These are the activations of a small neural network, seen along a few directions. Each row is one input.
In each table, some parts of the input vary, and every possible input appears once, in random order.
A made-up example of a description, with smaller parts first: ring(8) and (point or (values(2) and line(4)) or line(11)).
Shared parts are said once, and a part with two or three values counts as separate values.
In the rows, zero is written as 128.

Other details of the inputs vary at random and push rows far along two fixed directions, the same in every table; ignore that.

A family of inputs:
x1: [ 95 167 158  96 122 135 114 136 114 115 133  94 131]
x2: [104 119 125 130 142 140 156 108 129 117 173 132 136]
x3: [126  85 118 137 127 109 117 133 142 123  78 103 127]
x4: [154 112  86 156 109 127 126 147 124 139  93 139 123]
x5: [169 108 105 145 133 102 118 127 135 146 124 122  95]
x6: [103 152 170  89 128 142 126 134 112  97 123 102 145]
x7: [136 117 107 160 131 119 121 147 116 141  92 116 148]
x8: [167 141  81 189 125 107 119 117 103 135 114 147 122]
x9: [148 104 109 139 115  93 114 147 155 137 114 134 122]
x10: [108 149 151  98 130 156 131 120 147 111 158 146 103]
x11: [147 132 138 114 126  76  96 139 154 122  67  92  90]
x12: [113 159 172  93 151 112 113 117 136 116 151  85 110]
x13: [ 97 137 146 104 134 161 154 136 104 123 168 133 151]
x14: [127 128 105 119 113 170 165 133 105 130 181 176 129]
x15: [134 111 113 144 114 111 100 159 122 150  68  97 127]
x16: [110 165 103 119 117 153 148 122 125 126 165 165 118]
x17: [135  87 156 129 133 131  91 154 146 129  69  96 118]
x18: [130  98 116 127 113 116 130 127 146 110  96 115 116]
x19: [ 93 148 130  94 121 136 149 108 148  97 153 138 113]
x20: [100 167 185  80 136 103 114 117 134 103 138 100  94]
x21: [165 116 101 173 159 111 137 117 122 155 165 129 119]
x22: [123 144 132 117 101  97  98 155 138 120  47  96 110]
x23: [ 95 144 170  70 106 145 135 127 150 121 113 121 124]
x24: [124 106 125 130 117 115 102 161 130 140  57  97 133]
x25: [107 162 152 105 130 145 144 108 117 114 151 139 133]
x26: [141  99 154 118 116 126  95 153 154 114  62  97 109]
x27: [161 121 142 162 138  94  93 124 142 106  61 108 118]
x28: [162  82 103 162 127 146 134 126 118 171 125 152 150]
x29: [155 117 100 172 135  90 121  98 133 102  90 129 123]
x30: [ 89 154 182  82 136 102 109 130 152 105 146  97 138]
x31: [185 138  46 216 141 127 144  99  91 140 163 194 133]
x32: [100 131 170  79 137 124 119 134 137 138 150  91  99]
x33: [115 115 117 119 134 176 159 124 108 159 185 163 144]
x34: [ 92 126 183 100 140 151 124 139 139 115 138 101 130]
x35: [119 118 112 123 131 167 152 136 101 143 176 163 141]
x36: [137 101 131 147 135  76 105 152 149 134  90 104 145]
x37: [120 153 142 125 127 150 151  95 120 131 171 156 137]
x38: [114 156 140 119 132 102 129 112 139 110 173 151 128]
x39: [187 113  30 211 116 142 153 122  98 173 173 189 122]
x40: [177 124  77 194 139 111 115 126 104 137 101 131 146]
x41: [164  85 110 174 133 132 134 125 120 162 109 135 162]
x42: [178 109 115 186 154 122 106 115 131 125 107 123 133]
x43: [116  99 152 107 123  86  89 164 160 135  77  95 130]
x44: [ 92 139 157 100 137 126 129 100 139  92 139  96 133]
x45: [122 162 124 129 130 147 151 108 101 109 173 162 131]
x46: [ 99 156 142  84 120 110 129 133 157 116 163 147 114]
x47: [124 148 106 118 126 160 166 111 122 137 175 176 126]
x48: [122 153 104 120 122 156 163 121 113 121 174 179 123]
x49: [179 107 107 175 136 123 123 112 117 145 107 133 158]
x50: [ 89 153 138 113 125 149 138 139 108 141 169 121 134]
x51: [108 115 158  86  99 162 140 130 139 138 134 129 134]
x52: [ 95 131 152 103 136 164 154 128 114 138 165 133 153]
x53: [129 147 125 130 143 159 153 105 108 132 179 145 151]
x54: [132 102 142 103 107 121 116 158 142 129  48 100 130]
Description of these inputs: ring(6) and (values(4) or line(5)).
- Changing only the ring(6) part turns x49 into x41. The same change can be made to x42. Which row results? => x34
- Changing only the ring(6) part turns x10 into x27. The same change can be made to x16. Which row results? => x31
- Start at x23 and move only the line(5) part, one step at a time. The first step leads to x47. Which rows follow, in order? => x48, x16, x22
- Which other rows does x8 become when the ring(6) part takes its other values? List them by row number. => x1, x15, x22, x39, x50
- Which other rows agree with x9 in the ring(6) part? List them by row number. => x4, x5, x14, x18, x26, x39, x51, x54
- Which other rows does x12 become when the values(4) part takes its other values? List them by row number. => x30, x42, x44

A family of inputs:
x55: [171  83  71 183 121 107 120 150 123 148  68 134 139]
x56: [121 131 166 113 118  78  85 144 141  86   4  54 132]
x57: [115 123 109 121 117 160 147 134 126 142 165 154 124]
x58: [ 87 176 179  83 125 150 131 115 115  90 133 113 131]
x59: [130 129 133 130 151 132 133 117 125 141 187 128 124]
x60: [142 128 115 157 154 143 147  89 125 127 189 156 132]
x61: [ 83 166 168  81 127 131 125 136 123 121 154  99 121]
x62: [187  64  77 198 137 127 126 129 124 162  97 143 140]
x63: [ 93 173 172  86 127 142 124 133 115 120 149 108 122]
x64: [111 135 155 109 147 131 124 122 136 137 172 114 121]
x65: [ 89 156 153  89 129 117 124 139 133 122 154 110 117]
x66: [183  90  64 198 129  80 117 141 127 145  68 143 150]
x67: [134 124  96 124 113 165 155 125 126 144 165 173 109]
x68: [120 117 144 118 142 145 143 119 130 136 175 137 144]
x69: [100 134 191  77 112  68  67 172 162 104  21  41 105]
x70: [144 105 128 135 110  78  94 154 154 125  39 100 129]
x71: [166 116 120 163 120 106 104 146 113 133  39 113 153]
x72: [151 130  89 140 120 143 155 110 131 140 177 194 114]
x73: [132 145  91 154 139 128 153  99 118 116 182 166 130]
x74: [180  98 105 185 150 100 115 111 131 122  95 122 132]
x75: [138 111 122 146 144 149 147 109 129 148 182 156 143]
x76: [ 89 146 155  92 119 143 139 132 121 124 142 122 148]
x77: [110 158 144  94 117 133 137 108 143  97 143 139  98]
x78: [ 98 162 165  73 117 127 122 132 145 116 147 118  90]
x79: [ 68 168 182  64 118 125 121 124 146  84 134 101 113]
x80: [122 104 132 124 133 167 145 125 122 145 167 140 137]
x81: [145 115  72 167 127 173 164 121  96 159 180 175 143]
x82: [176  98  88 180 120 135 119 149 104 150  58 131 144]
- Changing only one part turns x61 into x56. The same change can be made to x63. Which row results? => x58
- What do these inputs look like to the network? => line(4) and (values(2) or line(5))
- Which other rows agree with x68 in the line(4) part? List them by row number. => x66, x70, x71, x72, x75, x76
